Each row below holds a small network's activations on one input, seen along a few directions.
Each table varies a few parts of the input and shows all the possible inputs, shuffled.
Descriptions start from the smaller parts, as in this example, which fits no table here: line(6) and (point or ring(9) or (values(2) and ring(5))).
Shared parts are said once, and a part with two or three values counts as separate values.
In the rows, 128 means zero.

Other details of the inputs shift rows strongly along two fixed directions, in all tables alike. That doesn't count.

Rows:
row 1: [173 173 210  77 108  67 109  90 187 111 125 172  60]
row 2: [150 154 175  98 129  97 127 102 154 105 133 159  60]
row 3: [128 164 151 145 134 109 156 142 120 157 124 142  80]
row 4: [150 123 117 139  88 121 125 125 119 171 107 146 122]
row 5: [140 142 122 153  92 106 138 135 124 172 113 122 133]
row 6: [134 133 148 165 191  67  71  98  96 198  87 103 119]
row 7: [117  91  97 127 129 170 133 114 119 107 135 103 167]
row 8: [142 131 129 143  88 128 140 116 115 174 103 137 125]
row 9: [105  99  94 142 130 151 125 139 121 108 148  96 175]
row 10: [137 151 127 152 101 112 121 155 128 165 107 137 132]
row 11: [148 143 127 140 101 132 131 132 123 167  94 145 125]
row 12: [101 120 124 130 137 143 128 132 143  95 131  98 162]
row 13: [112  92  86 128 124 160 139 103  99 110 145 105 168]
row 14: [101 107 115 119 169 188 143 133 120 103 138 115 140]
row 15: [142 145 131 141 120 108 126 167 128 164 114 149 125]
row 16: [148 144 137 128 113 134 125 146 120 160 101 151 112]
row 17: [ 99 118 106 132 170 166 132 160 124 107 151 111 147]
row 18: [129 125 171  74 124 122  95  81 183  35 140 112 133]
row 19: [ 98 111 100 130 172 162 132 161 130 108 149 114 144]
row 20: [108 122 126 118 150 145 119 151 139  90 140 106 151]
row 21: [100  92  80 137 125 135 130 124 109 109 157 100 171]
row 22: [133 160 136 140 134 120 144 153 131 164 119 135 105]
row 23: [138 131 120 141  83 116 145 102  98 172 114 138 125]
row 24: [121  79  91 129 131 165 122 124 116 109 143 121 172]
row 25: [145 141 128 131 128 137 133 146 123 170 111 162  95]
row 26: [151 121 111 138  84 107 129 111 101 170 125 156 129]
row 27: [110  89  92 140 134 144 123 141 124 109 152 107 179]
row 28: [116  89  98 127 126 169 122 120 116 105 139 110 166]
row 29: [135 148 140 141 135 138 158 134 103 163 115 156  81]
row 30: [143 143 127 148 106 102 119 153 134 161 113 148 135]
row 31: [ 94 100  92 141 126 142 145 115 104 111 153  91 173]
row 32: [132 150 127 149 139 113 145 158 117 160 130 151  86]
row 33: [132 142 131 152  91 106 141 130 125 170 112 122 131]
row 34: [129 138 200  59 130 112 112  76 190  36 133 110 108]
row 35: [128 104 131 103 134 142 106 112 152  76 136 129 153]
row 36: [140 142 133 141 100 134 134 130 121 168  92 144 124]
row 37: [103 107 102 138 183 155 142 155 115  96 167 128 136]
row 38: [104 109 102 132 175 159 130 162 128 107 157 123 152]
row 39: [141 131 111 150  87  86 131 126 108 170 134 141 136]
row 40: [126 160 140 145 131 123 149 155 125 173 115 137 104]
row 41: [129 155 140 144 117 118 142 158 124 169 102 130 119]
row 42: [110 107 106 128 173 180 141 139 102  99 151 131 124]
row 43: [134 114 142  96 142 139 112 123 149  85 134 136 135]
row 44: [138 153 127 152 104 112 133 149 130 167 102 130 132]
row 45: [132 142 184  75 153 116 130  78 169  42 154 124  82]
row 46: [151 167 239  32 125  73  93  51 225  16 151 129  65]
row 47: [145 150 134 133 129 141 144 140 120 171 108 152  98]
row 48: [119 112 129 116 116 111 114 114 156  89 145 102 147]
row 49: [108 112 113 126 136 136 113 141 148  92 136 108 159]
row 50: [113  93  93 127 140 174 117 137 124 105 126 121 164]
row 51: [146 120 143 155 187  91  74  87  83 200  76 119 114]
row 52: [136 143 113 151  87  94 144 119 107 171 125 124 133]
row 53: [147 136 128 128 114 132 126 149 122 165  99 155 111]
row 54: [114 104 106 120 155 183 135 142 118 106 125 112 156]
row 55: [137 156 134 143 118 116 138 161 126 168 104 131 120]
row 56: [145 124 108 137  82 110 130 111 103 170 118 147 122]
row 57: [128 114 148  83 104 109 110  63 149  57 157 110 135]
row 58: [102 106 100 130 157 157 125 166 128 104 137 107 159]
row 59: [113 140 147 114 164 125 143 122 145  78 156 113 105]
row 60: [101  99  86 139 124 139 130 123 104 107 160  98 174]
row 61: [152 187 202 103 117  59 125 108 168 108 138 150  50]
row 62: [150 139 130 140 138 129 143 142 107 161 128 177  87]
Description of these inputs: values(2) and (point or (line(5) and line(6))).
Changing only the values(2) part turns row 18 into row 10. The same change can be made to row 29. Which row results? -> row 3
Changing only the values(2) part turns row 39 into row 26. The same change can be made to row 60. Which row results? -> row 57
Which other rows does row 7 become when the values(2) part takes its other values? List them by row number. -> row 5
Which other rows does row 45 become when the line(6) part takes its other values? List them by row number. -> row 7, row 11, row 13, row 47, row 54

Rows:
row 63: [162 159 173 120  85  95 129  87 133 152  94 148  85]
row 64: [134 121  92 145 127 158 131 167  85 170 114 162 126]
row 65: [162 149 141 137  82 112 142 109 121 207  88 157  95]
row 66: [ 90  91 101 108 171 188 128 105 108  61 152  87 161]
row 67: [103  99  80 144 181 183 145 168 107 118 159 138 134]
row 68: [ 95  83 102 107 161 190 124 141 155  66 143  86 189]
row 69: [149 149 161 120 116  72  93 107 128 146 107 128 105]
row 70: [123 137 172  87 152 120 132  78 151  61 151 111 108]
row 71: [153 156 166 110 123 100 126 125 141 131 131 170  86]
row 72: [144 105  90 144 115 166 135 156 108 179 117 161 140]
row 73: [131 154 197  85 139  88 131  75 176  72 148 120  65]
row 74: [ 87 103 110 110 171 180 118 150 134  60 143  86 174]
row 75: [ 93 117  92 153 181 180 150 186 121 122 142 107 146]
row 76: [ 87 109 118 117 187 179 133 153 139  61 156  91 170]
row 77: [155 148 116 148  60  99 147 148 114 175 135 168 114]
row 78: [130 123  68 193  89 106 142 160  72 222 116 133 158]
row 79: [137 154 187 104 148  56 102  86 174  96 142 120  86]
row 80: [171 158 162 116  85  93 115 112 146 144 104 176  87]
row 81: [166 144 164 122  94  66  99  95 154 171  99 139 108]
row 82: [135 147 177  82  74  69 137  61 172  66 152 112 103]
row 83: [133 131  92 187 146 123 133 166  68 226 103 143 135]
row 84: [ 90 116 135  93 119 131 127 114 182  20 178  78 173]
row 85: [108  84  81 157 158 158 110 133  92 134 119 106 181]
row 86: [135 138  97 181 109 160 142 188  91 211  80 145 144]
Changing only one part turns row 84 into row 82. The same change can be made to row 75. Which row results? -> row 73
What do these inputs look like to the network? -> values(4) and (point or line(5))
Which other rows agree with row 79 in the values(4) part? List them by row number. -> row 69, row 78, row 81, row 83, row 85
Which other rows agree with row 71 in the values(4) part? List them by row number. -> row 64, row 67, row 72, row 77, row 80

Rows:
row 87: [ 95  81  61 142 158 209 152 158  91 114 151 118 171]
row 88: [130 120 126 129 134 115 119 113 125 129 134 126 125]
row 89: [129 127 132 124 130 131 128 116 120 125 123 128 120]
row 90: [128 128 129 127 119 114 122 131 134 123 131 126 140]
row 91: [128 130 134 126 134 134 137 123 128 124 127 131 118]
row 92: [126 138 138 129 141 129 129 137 138 126 125 123 126]
row 93: [129 128 131 127 144 123 121 121 119 126 132 132 115]
row 94: [126 130 134 127 141 121 125 122 119 128 129 126 120]
row 95: [123 137 132 124 121 131 133 142 142 121 129 127 127]
row 96: [126 126 128 131 125 116 124 113 128 131 128 113 133]
row 97: [126 131 126 131 113 116 132 120 129 123 135 118 138]
row 98: [125 129 126 130 109 120 132 119 129 123 134 121 138]
row 99: [125 135 138 128 137 132 129 135 138 126 123 127 126]
row 100: [131 122 128 128 135 117 112 123 133 129 127 127 130]
row 101: [127 135 136 127 138 125 119 130 131 127 120 120 128]
row 102: [131 120 129 126 120 125 118 119 133 128 118 122 136]
row 103: [126 133 136 126 134 129 120 128 130 127 119 123 128]
row 104: [130 125 124 129 122 115 126 120 126 122 141 132 129]
row 105: [125 124 128 130 121 120 124 112 128 131 126 116 134]
row 106: [125 137 136 130 140 127 136 127 130 127 131 122 121]
row 107: [134 128 136 118 135 143 129 128 135 123 124 139 122]
row 108: [129 132 130 122 120 136 134 139 139 118 127 132 123]
row 109: [130 123 124 127 107 124 133 116 126 120 132 127 135]
row 110: [125 134 134 129 136 123 127 121 122 128 127 119 123]
row 111: [134 116 126 120 119 130 125 106 124 129 128 129 130]
row 112: [125 139 132 125 126 127 132 144 142 122 131 124 127]
row 113: [122 136 129 126 120 130 140 132 133 122 135 126 122]
row 114: [124 133 130 125 129 123 137 135 130 123 140 129 119]
row 115: [ 90  83  61 148 159 204 153 162  91 113 149 109 172]
row 116: [131 126 126 128 123 117 119 130 133 122 135 133 135]
row 117: [131 128 135 123 133 133 120 126 128 123 117 128 125]
row 118: [129 130 134 129 148 127 130 127 127 125 136 135 113]
row 119: [123 137 129 127 124 126 139 134 134 122 137 123 122]
row 120: [128 131 136 125 142 122 118 131 128 127 123 126 125]
row 121: [127 133 138 127 145 126 127 138 135 126 127 130 123]
row 122: [133 129 129 115 119 142 132 135 138 119 130 140 123]
row 123: [136 117 128 120 120 132 117 115 132 129 121 129 135]
row 124: [128 124 130 127 131 114 115 124 133 131 124 120 135]
row 125: [148 148 113 172 127 127 140 172  95 217  99 166 106]
row 126: [135 125 133 117 132 139 120 122 127 124 120 136 125]
row 127: [129 132 129 125 134 127 127 143 138 121 137 137 118]
row 128: [134 120 124 120 106 131 132 113 125 120 135 134 134]
row 129: [130 119 126 127 119 124 125 109 125 127 125 121 131]
row 130: [131 129 133 126 146 125 114 130 127 125 126 133 120]
row 131: [123 135 136 129 136 131 136 125 130 126 129 126 121]
row 132: [132 124 127 126 108 126 125 126 134 119 126 127 140]
row 133: [127 131 127 126 133 126 133 134 130 121 143 136 114]
row 134: [127 127 126 129 117 112 130 122 126 123 138 125 135]
row 135: [151 143 129 139 109 123 135 128 103 182 104 158 102]
row 136: [126 125 131 129 122 121 117 121 136 130 120 117 139]
row 137: [125 134 132 123 130 124 131 145 139 122 133 130 124]
row 138: [130 131 137 125 136 136 130 132 136 123 121 132 123]
row 139: [146 145 105 175 103 117 134 161  95 227  89 145 127]
row 140: [126 122 128 129 129 113 123 115 126 131 130 119 130]
row 141: [133 127 133 120 133 141 137 119 126 125 129 139 117]
row 142: [124 132 134 127 132 127 127 119 122 127 125 122 124]
row 143: [128 132 129 129 114 117 124 130 137 123 129 119 143]
row 144: [125 132 136 128 144 124 134 128 127 127 133 129 118]
row 145: [126 131 149 107 111 109 116 109 159  88 137 114 139]
row 146: [136 121 126 119 107 133 124 123 133 120 129 135 140]
Changing only one part turns row 114 into row 137. The same change can be made to row 129. Which row results? -> row 102
Changing only one part turns row 140 into row 124. The same change can be made to row 89. Which row results? -> row 117
What do these inputs look like to the network? -> values(2) and ring(5) and line(6)
Which other rows does row 138 become when the values(2) part takes its other values? List them by row number. -> row 91
Which other rows does row 117 become when the line(6) part takes its other values? List them by row number. -> row 101, row 103, row 120, row 126, row 130
Which other rows does row 108 become when the values(2) part takes its other values? List them by row number. -> row 115
Which other rows does row 146 become when the line(6) part takes its other values? List them by row number. -> row 90, row 116, row 132, row 143, row 145
Which other rows does row 128 become when the ring(5) part takes its other values? List them by row number. -> row 87, row 111, row 135, row 141
